Small tables with named rows and columns. After each table, cells are looked up by row and column.

Table gizu
,gare,soteda,kuva,zuv,zenap
dob,157,167,202,64,197
mur,143,70,201,76,202
gulu,95,76,78,208,203
tugof,209,61,199,197,203
miran,204,198,200,68,206
vub,75,76,65,210,76
vaza,59,76,66,202,68
loluvi,216,207,200,54,195
nipusev,97,207,194,74,87
kamu,70,65,208,206,84

zenap of miran: 206
zenap of tugof: 203
kuva of kamu: 208
zuv of nipusev: 74
kuva of nipusev: 194
soteda of nipusev: 207
gare of loluvi: 216
kuva of dob: 202
zuv of loluvi: 54
gare of vub: 75
zuv of tugof: 197
zenap of gulu: 203
zuv of gulu: 208
soteda of vub: 76
zuv of mur: 76
Row with the largest kuva: kamu

Table meder
        sabonet     vod     bef    zegu    pafu
somi     -1.208  -5.140  -0.795   5.518   4.131
zoz       6.931   2.833   1.423  -1.233  -1.270
buketa    5.291  -1.499  -0.762  -1.256  -1.259
guv      -0.780  -1.774   5.319   3.900  -0.955
vufep     0.778   0.166   7.004   0.683  -1.251
tez       6.164   1.307  -0.407  -1.455  -1.271

What is the vod of vufep in meder? 0.166
What is the zegu of zoz in meder? -1.233
What is the bef of somi in meder? -0.795
What is the zegu of buketa in meder? -1.256
What is the zegu of somi in meder? 5.518
What is the sabonet of buketa in meder? 5.291

meb
         poguku  fabupa  sivo  vis
gefub        12     226   226   27
zulupi        3     231   231   18
vododof     191     165   165  193
fak          65     204   204   75
vugusov     177     172   172  180
zoz         110     197   197  114
rebom       197     162   162  198
ruzes       103     197   197  107

rebom, sivo -> 162
ruzes, poguku -> 103
zoz, fabupa -> 197
fak, fabupa -> 204
vugusov, fabupa -> 172
vugusov, sivo -> 172
ruzes, sivo -> 197
zulupi, sivo -> 231
fak, sivo -> 204
zulupi, poguku -> 3
zoz, poguku -> 110
vododof, poguku -> 191
zulupi, fabupa -> 231
zoz, vis -> 114
rebom, fabupa -> 162

sobez =
|  | tes | namirug | togibos | lopivev | fub | bop | sukotil | sedes |
|---|---|---|---|---|---|---|---|---|
| sirepad | 137 | 167 | 165 | 50 | 157 | 135 | 120 | 132 |
| nir | 146 | 110 | 148 | 32 | 140 | 157 | 146 | 173 |
| pezokep | 144 | 214 | 145 | 120 | 73 | 130 | 133 | 174 |
| misevas | 145 | 222 | 143 | 159 | 74 | 127 | 131 | 169 |
| sidabob | 140 | 97 | 160 | 38 | 198 | 154 | 132 | 132 |
| vip | 143 | 220 | 156 | 175 | 119 | 126 | 114 | 142 |
| zikit | 145 | 195 | 155 | 226 | 152 | 133 | 113 | 131 |
| zod | 139 | 208 | 161 | 93 | 121 | 127 | 116 | 144 |
| vugobe | 141 | 222 | 158 | 136 | 111 | 125 | 116 | 147 |
| lifol | 145 | 183 | 145 | 72 | 83 | 139 | 141 | 182 |

What is the lopivev of vip in sobez?
175
What is the fub of vip in sobez?
119
What is the sedes of sidabob in sobez?
132
What is the bop of nir in sobez?
157
What is the namirug of vip in sobez?
220
What is the togibos of zod in sobez?
161
What is the sukotil of vugobe in sobez?
116
What is the fub of sidabob in sobez?
198
What is the fub of pezokep in sobez?
73
What is the bop of vip in sobez?
126
What is the bop of sirepad in sobez?
135
What is the sedes of vugobe in sobez?
147
What is the sedes of nir in sobez?
173
Row with the largest bop: nir

